A small network was shown many inputs. Here are its activations along a few directions, one row for each input.
Each table varies a few parts of the input and shows all the possible inputs, shuffled.
Descriptions start from the smaller parts, as in this example, which fits no table here: one of 6 places along a line, together with either a single point or one of 9 places along a line or (one of 3 separate values, together with one of 8 places around a ring).
Shared parts are said once, and a part with two or three values counts as separate values.
In the rows, zero is written as 128.

Other details of the inputs shift rows strongly along three fixed directions, in all tables alike. That doesn't count.

Rows:
x1: 212	172	104	172	87	84	86	182	186	65	114	100	141
x2: 129	179	158	119	140	136	171	120	95	88	93	148	109
x3: 129	176	151	96	157	167	143	145	127	92	85	154	102
x4: 133	182	164	108	144	140	163	125	110	100	88	150	112
x5: 130	157	95	199	138	162	136	132	186	151	183	177	184
x6: 131	183	159	107	141	141	163	124	108	100	85	149	116
x7: 128	136	72	202	157	162	142	101	172	123	169	174	207
x8: 72	100	171	72	143	150	129	107	85	183	124	144	71
x9: 146	156	113	204	149	151	150	122	170	160	179	179	174
x10: 130	177	162	122	144	136	171	122	99	92	93	150	103
x11: 130	182	153	113	140	138	169	120	93	89	92	147	115
x12: 131	58	92	115	91	92	72	134	130	134	136	64	131
x13: 60	69	160	68	153	134	150	87	66	168	118	117	93
x14: 146	97	144	109	70	75	87	171	119	151	133	57	88
x15: 59	22	81	149	171	159	118	68	145	204	198	146	191
x16: 57	32	72	139	160	166	118	66	141	204	185	139	195
x17: 129	190	163	108	132	150	145	142	118	124	109	172	89
x18: 53	74	145	63	145	147	136	87	69	154	111	124	96
x19: 133	181	165	109	147	137	163	127	107	99	93	152	110
x20: 212	164	104	183	91	77	91	183	180	59	122	98	131
x21: 144	59	109	109	80	70	78	140	120	140	132	41	122
x22: 132	179	165	111	149	134	166	128	104	95	98	154	108
x23: 146	51	118	103	101	91	75	154	135	141	132	44	108
x24: 135	182	183	120	140	138	158	135	105	133	108	162	81
x25: 140	53	106	111	83	74	81	134	115	138	134	43	122
x26: 150	91	125	96	60	73	84	172	118	151	140	61	101
x27: 129	135	77	196	158	165	136	104	189	137	165	176	210
x28: 215	165	101	189	83	76	90	183	179	54	120	95	132
x29: 133	135	84	199	164	160	137	108	187	133	172	179	205
x30: 65	104	144	50	121	153	133	118	85	180	129	141	96
Each input here is: one of 2 separate values, together with either a single point or one of 4 places along a line or one of 10 places around a ring.
Question: The inputs of x5 and x14 match in every part but the choice among 2 separate values. If x3 is changed in the same way as x5 into x14, which row does it become?
Answer: x23
Question: Which other rows does x11 become when the choice among 2 separate values takes its other values? List them by row number.
Answer: x7
Question: Start at x26 and move only the place on the line of 4, one step at a time. The first step leads to x14. Which rows follow, in order?
Answer: x9, x24
Question: Which other rows does x17 become when the choice among 2 separate values takes its other values? List them by row number.
Answer: x9

Rows:
x31: 140	69	98	152	111	114	86	149	172	178	174	84	143
x32: 125	169	142	176	154	157	148	119	149	147	146	186	137
x33: 140	138	82	124	102	117	81	155	158	66	107	123	142
x34: 138	175	170	62	99	94	142	154	54	59	53	85	57
x35: 141	148	172	49	120	106	127	155	91	68	50	77	59
x36: 127	156	122	173	164	142	163	88	132	109	131	173	157
x37: 167	143	117	161	104	90	132	137	129	80	116	105	127
x38: 171	135	124	166	116	98	105	133	143	83	112	105	123
x39: 172	125	123	145	129	112	106	150	156	77	118	99	130
x40: 131	172	132	151	148	168	159	130	154	154	140	176	160
x41: 68	98	148	70	139	153	144	94	92	203	144	144	128
x42: 100	172	172	63	161	162	179	110	83	99	56	150	108
x43: 62	65	155	89	165	171	128	103	108	202	151	139	107
x44: 134	160	138	166	170	160	149	130	155	147	145	188	135
x45: 123	79	64	134	88	128	54	145	174	160	171	114	143
x46: 68	100	146	79	131	158	155	100	80	192	145	146	121
x47: 167	146	108	143	101	101	127	147	129	83	110	99	151
x48: 123	169	136	170	138	147	173	120	137	142	160	185	145
x49: 133	85	97	160	88	100	103	143	139	166	189	92	147
x50: 83	23	143	86	97	82	83	112	92	208	159	74	86
x51: 177	125	119	152	132	100	108	144	150	83	116	109	124
x52: 128	165	111	144	159	154	164	98	139	113	123	162	187
Question: What is each input in this table made of?
Answer: one of 2 separate values, together with either a single point or one of 10 places around a ring
Question: The inputs of x43 and x39 match in every part but the choice among 2 separate values. If x49 is changed in the same way as x43 into x39, which row does it become?
Answer: x34
Question: Which other rows does x47 become when the choice among 2 separate values takes its other values? List them by row number.
Answer: x46
